Each row below holds a small network's activations on one record, seen along a few directions.
Each row is followed by the record's values for the fields PAVEF, RUTAP, ROV, LEGA, DOF, MED.
The largest differences between rows may come from other fields.
(in the rows, 500 means zero)
Random noise pushes rows far along 19 fixed directions. That doesn't count. These rows show it; they differ only by the noise:
[556 561 524 462 381 374 397 468 339 727 289 561 513 732 457 709 490 487
 572 505 467 471 504 558 616 442 539 571 545 455 540 698 624 471 618 449
 524 344 585 537 561]
[491 707 359 564 627 388 436 521 506 626 470 425 566 543 613 385 602 522
 506 324 460 611 438 628 481 279 518 483 598 436 551 359 572 827 397 610
 496 655 436 611 732]
[666 797 246 246 395 416 575 404 268 441 529 702 574 489 431 574 389 524
 576 429 517 417 536 298 563 545 494 526 349 426 638 612 543 637 664 439
 292 570 458 459 684]
[723 629 496 589 546 659 513 567 405 579 433 656 433 693 378 579 607 472
 745 618 365 461 414 478 560 639 367 507 776 520 652 657 375 297 644 465
 584 577 556 641 669]
[577 383 450 631 538 564 468 316 390 364 361 455 606 569 645 562 497 576
 522 380 551 590 375 484 498 510 541 366 576 512 531 498 430 416 333 647
 534 369 543 633 545]
[305 707 432 615 459 439 506 580 712 832 508 506 544 436 538 359 541 535
 640 627 612 389 492 387 471 418 284 595 386 481 617 381 397 465 541 463
 550 453 582 364 412]
[600 495 347 753 436 449 565 320 467 346 293 445 552 577 468 628 408 523
 416 392 430 553 587 341 368 397 531 410 513 600 484 342 361 598 475 667
 471 406 469 502 401]
[566 403 454 525 359 241 466 479 540 571 370 565 425 567 341 454 749 585
 399 425 468 511 536 617 458 427 449 496 625 526 449 458 595 681 374 706
 610 694 451 507 656]
[686 603 443 436 259 420 414 445 529 584 358 630 550 438 577 630 309 410
 562 528 554 429 469 578 321 460 523 389 630 411 505 456 317 572 455 622
 273 719 557 456 518]
[567 422 538 669 615 618 585 609 661 398 655 626 322 505 357 518 541 473
 566 488 483 433 469 482 458 652 288 465 613 511 455 539 411 489 638 403
 481 474 436 585 580]
[441 545 439 350 413 449 496 537 346 568 471 664 593 473 432 677 386 665
 457 361 702 342 364 372 828 529 397 617 236 298 491 680 537 476 588 280
 488 167 496 467 596]
[447 491 405 542 674 374 618 372 408 339 501 549 452 429 577 591 637 497
 540 450 543 508 631 343 540 575 390 547 343 706 522 459 692 550 621 426
 497 374 451 474 470]
[567 321 445 834 558 719 517 621 750 578 635 354 370 724 485 650 372 357
 650 619 457 472 611 514 334 453 540 402 431 518 509 479 462 419 626 466
 436 369 445 493 503]
[417 500 527 405 222 535 546 347 517 592 336 568 535 544 499 608 367 591
 575 501 741 397 314 801 528 370 360 283 518 501 422 725 217 471 540 440
 422 376 575 378 681]
[369 651 579 339 591 250 539 567 509 545 358 522 578 237 554 337 582 453
 320 479 457 309 529 504 542 554 520 622 495 511 457 391 559 562 477 588
 572 503 555 461 327]
[238 463 868 689 441 493 537 586 638 464 357 549 405 311 650 397 467 490
 351 417 576 617 417 558 490 560 443 553 594 522 241 500 392 552 535 515
 594 649 743 634 233]
[654 530 447 255 319 606 510 540 515 612 730 561 576 373 586 527 372 466
 636 640 547 531 606 543 413 480 537 516 278 379 552 560 501 453 631 449
 263 659 406 399 467]
[601 320 398 361 288 407 514 504 471 484 746 510 659 517 470 363 517 556
 498 359 443 465 554 654 337 490 643 559 442 396 476 490 586 493 569 759
 462 672 458 414 499]
[677 812 299 377 511 392 582 548 455 474 626 544 617 472 523 418 653 402
 618 487 246 249 603 354 575 664 573 580 418 577 550 389 563 632 715 614
 606 517 566 555 546]
[304 642 421 430 697 383 632 438 398 430 567 375 539 581 588 418 568 421
 599 489 423 366 584 538 499 529 547 503 512 806 600 444 605 475 690 480
 584 304 574 414 548]
[502 403 473 594 282 413 446 261 514 483 245 458 466 556 651 837 419 523
 481 525 674 532 565 375 600 445 518 335 243 618 384 516 518 604 417 448
 479 161 587 512 464]

[426 474 631 430 513 566 435 371 330 485 537 579 459 441 739 589 424 546
 591 439 719 773 473 545 517 465 448 498 485 492 506 649 671 543 555 372
 340 589 492 540 521] | (PAVEF kebi; RUTAP badit; ROV sir; LEGA rep; DOF gez; MED dom)
[562 555 429 404 685 629 602 454 460 533 666 412 430 517 394 402 643 502
 643 700 389 698 706 566 395 371 396 496 490 669 692 506 554 424 585 386
 414 588 225 379 566] | (PAVEF maz; RUTAP tepun; ROV gede; LEGA rep; DOF dipu; MED dom)
[639 420 577 452 499 544 498 425 414 402 300 537 626 230 629 548 528 545
 351 450 503 548 470 504 578 486 545 504 415 384 377 513 493 509 377 608
 495 549 415 555 332] | (PAVEF maz; RUTAP badit; ROV gede; LEGA guvi; DOF dipu; MED zosur)
[534 263 493 707 516 585 494 445 595 496 609 509 455 663 444 675 349 462
 559 368 536 631 527 609 362 384 485 475 394 326 396 671 571 536 663 403
 297 317 387 510 434] | (PAVEF kebi; RUTAP vasa; ROV gede; LEGA guvi; DOF lasa; MED dom)
[508 436 448 733 501 590 538 606 459 457 561 574 551 465 532 697 537 608
 558 311 536 601 416 602 594 374 339 612 523 521 386 348 345 553 612 435
 590 624 426 472 529] | (PAVEF vupub; RUTAP tepun; ROV gede; LEGA guvi; DOF lasa; MED dom)
[320 567 445 581 550 661 672 505 520 302 687 594 514 424 627 452 300 449
 656 295 646 426 375 560 439 552 442 467 402 473 410 578 381 551 785 422
 365 651 610 430 536] | (PAVEF maz; RUTAP tepun; ROV sir; LEGA guvi; DOF gez; MED dom)
[394 433 593 582 438 528 518 385 578 532 440 507 533 523 428 273 590 617
 464 418 533 443 405 479 533 550 414 482 483 382 457 671 486 446 496 623
 620 347 589 544 401] | (PAVEF maz; RUTAP nal; ROV sir; LEGA guvi; DOF dipu; MED dom)
[530 405 569 501 476 488 463 328 493 371 562 311 528 605 520 467 471 478
 497 552 362 692 611 609 285 420 578 365 717 734 520 345 394 448 427 570
 465 369 475 509 388] | (PAVEF maz; RUTAP vasa; ROV gede; LEGA rep; DOF dipu; MED meki)
[358 396 426 633 476 306 383 378 472 582 468 564 484 660 595 685 401 468
 550 255 687 442 469 496 519 460 505 516 318 373 438 660 817 673 603 428
 375 271 597 462 541] | (PAVEF kebi; RUTAP tepun; ROV sir; LEGA guvi; DOF dipu; MED meki)
[519 519 397 445 406 474 573 519 305 432 374 540 615 511 523 493 607 568
 513 417 484 425 423 576 629 505 590 550 528 561 517 480 441 426 495 695
 685 770 602 424 639] | (PAVEF vupub; RUTAP tepun; ROV gede; LEGA rep; DOF lasa; MED dom)
[497 493 563 441 695 492 490 688 408 567 381 445 554 461 595 599 349 316
 447 506 453 453 484 773 406 382 680 562 659 453 533 507 522 383 553 518
 373 696 455 420 455] | (PAVEF kebi; RUTAP tepun; ROV gede; LEGA guvi; DOF dipu; MED zosur)
[623 491 593 704 585 308 331 561 636 665 576 605 430 450 587 600 743 424
 534 433 325 669 705 346 523 518 396 770 382 409 353 379 871 748 654 448
 538 438 429 676 213] | (PAVEF kebi; RUTAP nal; ROV gede; LEGA guvi; DOF lasa; MED zosur)
[425 556 463 370 658 687 659 333 351 317 429 417 615 468 508 330 418 534
 506 497 535 434 391 608 480 526 513 339 568 552 610 656 330 308 495 546
 462 374 500 458 570] | (PAVEF maz; RUTAP tepun; ROV sir; LEGA rep; DOF gez; MED meki)
[471 451 648 452 598 640 482 671 678 583 785 451 388 462 591 353 638 402
 634 672 470 547 524 567 450 607 505 513 480 511 489 565 633 445 534 410
 551 630 500 590 543] | (PAVEF vupub; RUTAP tepun; ROV gede; LEGA guvi; DOF dipu; MED zosur)
[345 471 367 411 699 419 480 500 356 478 553 549 483 471 637 546 481 488
 639 523 740 505 439 438 507 525 445 522 500 602 732 450 623 347 374 375
 383 581 504 353 665] | (PAVEF maz; RUTAP vasa; ROV gede; LEGA rep; DOF dipu; MED zosur)
[576 568 512 439 365 637 444 547 447 635 627 505 529 454 606 495 474 572
 577 544 524 725 525 458 561 422 547 574 336 329 523 579 597 555 541 464
 434 706 459 563 496] | (PAVEF kebi; RUTAP badit; ROV kile; LEGA rep; DOF gez; MED dom)
[464 533 572 367 748 408 527 566 455 469 342 463 616 336 700 528 460 220
 457 542 415 115 501 591 520 699 736 541 439 476 450 580 652 340 579 577
 521 360 655 471 317] | (PAVEF kebi; RUTAP tepun; ROV gede; LEGA rep; DOF lasa; MED meki)
[621 387 546 336 355 375 488 598 508 516 644 566 610 330 452 619 381 440
 397 504 412 386 644 610 348 520 553 662 474 423 381 411 470 453 650 516
 370 492 401 348 196] | (PAVEF kebi; RUTAP tepun; ROV gede; LEGA guvi; DOF lasa; MED dom)
[503 570 447 597 599 485 519 550 673 487 553 573 382 331 652 618 427 287
 636 578 586 294 575 455 381 584 416 444 447 570 477 375 509 596 631 455
 337 629 504 383 455] | (PAVEF maz; RUTAP badit; ROV sir; LEGA rep; DOF dipu; MED dom)
[595 525 241 426 383 387 427 579 411 656 751 471 678 801 269 373 542 583
 627 441 338 306 498 394 474 541 585 645 587 432 739 426 553 354 570 651
 622 398 508 398 652] | (PAVEF vupub; RUTAP badit; ROV sir; LEGA rep; DOF dipu; MED zosur)
[381 528 793 329 629 598 484 618 517 559 544 436 505 414 526 379 508 493
 434 649 504 401 327 636 585 595 461 478 715 517 482 599 408 297 457 369
 645 273 539 584 486] | (PAVEF vupub; RUTAP badit; ROV kile; LEGA rep; DOF gez; MED meki)
[447 450 522 726 881 627 565 771 697 477 587 360 312 470 471 535 391 308
 420 576 411 481 600 503 381 446 561 526 502 517 506 330 553 525 549 385
 406 535 321 488 456] | (PAVEF kebi; RUTAP nal; ROV kile; LEGA rep; DOF gez; MED zosur)
[373 323 456 593 530 638 430 548 733 451 603 364 474 410 695 429 533 608
 531 563 741 473 344 485 573 587 421 305 456 569 518 294 308 405 130 522
 607 386 585 523 660] | (PAVEF maz; RUTAP tepun; ROV gede; LEGA rep; DOF lasa; MED zosur)
[690 569 379 533 642 788 631 451 390 363 470 418 694 399 560 523 543 532
 547 540 370 487 488 419 639 471 536 465 329 486 531 449 346 345 532 547
 588 396 370 537 425] | (PAVEF maz; RUTAP nal; ROV kile; LEGA rep; DOF gez; MED meki)
[552 476 574 444 398 474 390 419 444 420 558 458 541 572 590 432 438 487
 499 495 425 563 463 425 442 645 634 450 688 547 535 470 480 425 392 594
 514 418 671 652 434] | (PAVEF maz; RUTAP nal; ROV kile; LEGA guvi; DOF gez; MED zosur)
[644 747 377 402 368 420 379 763 702 694 523 565 479 451 437 307 416 388
 437 536 431 189 441 361 482 598 676 493 510 193 559 404 484 702 335 697
 478 816 615 544 676] | (PAVEF maz; RUTAP tepun; ROV kile; LEGA guvi; DOF lasa; MED dom)
[666 601 473 375 522 453 430 373 489 520 431 538 536 390 806 570 673 318
 720 618 475 507 547 567 494 551 583 412 459 584 503 483 635 571 453 592
 460 728 568 570 528] | (PAVEF vupub; RUTAP nal; ROV gede; LEGA rep; DOF dipu; MED dom)
[630 443 585 804 734 757 339 612 523 570 428 447 331 731 470 634 385 454
 550 465 431 693 424 546 489 458 523 430 796 352 582 580 533 521 439 420
 434 437 406 759 647] | (PAVEF kebi; RUTAP vasa; ROV sir; LEGA guvi; DOF gez; MED zosur)
[446 507 408 584 314 500 548 261 551 653 260 381 572 501 600 569 559 578
 502 605 601 613 609 537 476 249 488 429 174 556 479 549 481 580 461 572
 505 419 465 379 398] | (PAVEF kebi; RUTAP tepun; ROV gede; LEGA guvi; DOF lasa; MED zosur)
[875 281 433 551 574 497 352 397 335 556 391 712 481 582 523 775 787 533
 660 482 508 641 491 418 632 622 407 595 461 333 555 700 801 400 427 508
 505 518 410 700 559] | (PAVEF vupub; RUTAP tepun; ROV sir; LEGA guvi; DOF gez; MED dom)
[711 505 497 406 327 452 545 312 444 408 587 584 656 469 487 390 676 556
 542 421 316 485 542 502 445 627 466 548 512 505 410 577 508 515 682 677
 572 429 542 588 337] | (PAVEF vupub; RUTAP badit; ROV sir; LEGA guvi; DOF gez; MED zosur)
[537 589 480 468 349 608 527 361 510 593 484 478 428 573 485 516 574 593
 611 666 532 729 584 426 531 380 412 397 376 582 541 578 461 554 497 418
 487 553 459 510 581] | (PAVEF maz; RUTAP badit; ROV kile; LEGA guvi; DOF lasa; MED dom)
[370 661 516 576 714 520 536 500 405 486 332 550 318 582 296 398 390 559
 357 473 560 694 492 245 542 451 398 538 564 419 662 630 566 594 408 313
 384 501 436 585 585] | (PAVEF maz; RUTAP vasa; ROV sir; LEGA guvi; DOF gez; MED meki)
[539 431 442 296 657 521 608 535 448 513 559 503 591 463 190 411 529 548
 406 625 442 292 502 430 558 555 430 579 415 412 648 602 470 187 482 414
 530 175 289 370 444] | (PAVEF vupub; RUTAP vasa; ROV kile; LEGA rep; DOF gez; MED meki)
[506 451 461 430 484 391 540 686 516 406 662 589 485 360 374 508 407 474
 393 447 470 424 585 498 391 543 493 635 566 493 481 305 432 491 574 509
 409 716 417 349 427] | (PAVEF maz; RUTAP tepun; ROV gede; LEGA rep; DOF lasa; MED dom)
[527 631 490 399 666 434 417 583 523 686 393 550 448 465 330 513 347 445
 435 598 496 446 519 443 410 449 411 551 629 346 696 480 489 465 428 355
 260 419 355 412 460] | (PAVEF kebi; RUTAP tepun; ROV sir; LEGA guvi; DOF dipu; MED zosur)

Which values does each new row have?
[430 403 233 516 727 436 461 673 436 496 847 432 558 618 442 396 397 520
 504 352 519 499 549 362 364 497 608 676 463 379 746 363 710 429 463 514
 368 527 376 400 616] | (PAVEF maz; RUTAP tepun; ROV gede; LEGA rep; DOF lasa; MED zosur)
[613 344 483 733 714 712 563 577 554 347 476 370 388 528 515 523 501 442
 395 490 438 652 538 440 466 467 650 411 421 447 438 502 556 534 390 562
 505 625 365 649 550] | (PAVEF maz; RUTAP badit; ROV kile; LEGA rep; DOF gez; MED dom)
[491 441 614 563 510 533 473 614 592 673 347 489 487 402 434 547 497 513
 421 640 534 566 510 603 448 364 402 567 573 437 506 459 369 372 403 449
 478 581 419 422 356] | (PAVEF vupub; RUTAP tepun; ROV gede; LEGA guvi; DOF dipu; MED meki)
[193 372 644 624 392 493 559 395 329 313 501 554 446 627 472 412 198 592
 364 268 683 744 433 326 370 534 576 576 558 471 482 683 533 423 569 499
 388 594 711 495 356] | (PAVEF vupub; RUTAP badit; ROV sir; LEGA rep; DOF gez; MED dom)
[497 522 613 431 217 528 529 360 595 564 672 527 566 585 306 190 587 656
 494 390 387 627 481 629 411 451 383 495 525 390 391 702 406 587 650 611
 541 451 506 545 425] | (PAVEF kebi; RUTAP tepun; ROV gede; LEGA rep; DOF dipu; MED dom)
[437 622 510 317 226 541 530 452 532 573 616 484 498 538 473 436 363 560
 520 640 588 532 475 465 485 493 498 423 427 532 536 611 346 521 534 394
 432 448 591 457 593] | (PAVEF vupub; RUTAP badit; ROV gede; LEGA rep; DOF lasa; MED zosur)
[334 515 608 592 610 446 578 598 421 513 224 454 469 520 425 528 495 463
 359 491 448 461 507 595 553 396 545 583 630 614 465 464 474 427 505 510
 645 580 545 419 421] | (PAVEF vupub; RUTAP tepun; ROV kile; LEGA guvi; DOF gez; MED meki)
[553 527 486 359 403 398 470 568 553 522 702 558 556 306 427 328 611 616
 397 508 441 625 589 370 453 537 438 632 449 440 507 327 514 575 392 541
 505 643 403 492 364] | (PAVEF kebi; RUTAP tepun; ROV gede; LEGA guvi; DOF lasa; MED dom)
[428 381 465 341 676 680 512 627 401 601 703 399 584 505 535 340 551 614
 549 518 615 679 411 743 535 321 565 547 387 350 634 619 612 349 415 442
 455 696 305 434 723] | (PAVEF maz; RUTAP badit; ROV gede; LEGA rep; DOF dipu; MED meki)
[451 635 307 402 520 569 570 460 508 514 708 370 638 438 668 455 350 441
 606 495 535 536 605 525 407 342 615 479 254 541 561 375 497 600 601 483
 323 556 431 342 494] | (PAVEF vupub; RUTAP badit; ROV sir; LEGA rep; DOF gez; MED dom)
[453 540 450 546 444 491 537 422 403 421 526 470 617 548 512 576 428 564
 507 426 477 414 456 411 552 510 459 524 493 590 485 451 368 450 626 476
 577 190 557 462 422] | (PAVEF maz; RUTAP badit; ROV gede; LEGA rep; DOF lasa; MED zosur)
[336 384 493 549 501 489 519 627 320 516 536 559 559 557 628 582 523 530
 582 330 611 519 443 583 635 492 599 705 347 435 447 596 678 384 663 502
 594 718 635 432 529] | (PAVEF maz; RUTAP tepun; ROV gede; LEGA rep; DOF lasa; MED dom)
[611 349 459 656 591 382 369 555 600 739 480 573 471 632 313 556 570 464
 551 545 441 369 509 523 367 508 358 604 689 355 609 537 574 348 500 537
 473 337 394 451 452] | (PAVEF maz; RUTAP badit; ROV gede; LEGA rep; DOF lasa; MED zosur)
[187 552 639 510 603 561 629 717 540 641 506 279 479 475 471 264 581 560
 353 610 438 675 584 640 535 301 565 660 472 618 503 425 484 455 529 459
 671 681 470 413 434] | (PAVEF vupub; RUTAP badit; ROV gede; LEGA rep; DOF lasa; MED zosur)
[388 519 478 348 271 309 429 429 444 462 621 537 574 473 509 535 350 588
 463 402 610 520 481 474 435 463 457 514 577 589 493 337 429 555 453 468
 436 461 570 369 488] | (PAVEF vupub; RUTAP tepun; ROV kile; LEGA guvi; DOF gez; MED meki)
[509 349 420 372 402 279 381 373 412 526 438 521 654 490 775 619 505 395
 627 420 599 327 476 726 440 525 676 471 464 513 473 487 641 445 455 700
 461 553 640 385 481] | (PAVEF maz; RUTAP vasa; ROV gede; LEGA guvi; DOF lasa; MED dom)
[600 445 468 521 763 661 522 500 398 310 406 425 485 451 520 607 480 540
 394 485 505 594 470 381 661 558 567 446 422 455 557 521 507 438 326 419
 477 362 393 642 551] | (PAVEF kebi; RUTAP tepun; ROV gede; LEGA guvi; DOF dipu; MED dom)
[350 603 382 630 483 545 401 613 688 618 566 315 539 695 556 355 263 428
 486 362 495 318 441 395 528 490 753 440 336 313 518 471 537 661 440 577
 482 322 696 564 582] | (PAVEF maz; RUTAP tepun; ROV sir; LEGA guvi; DOF dipu; MED zosur)
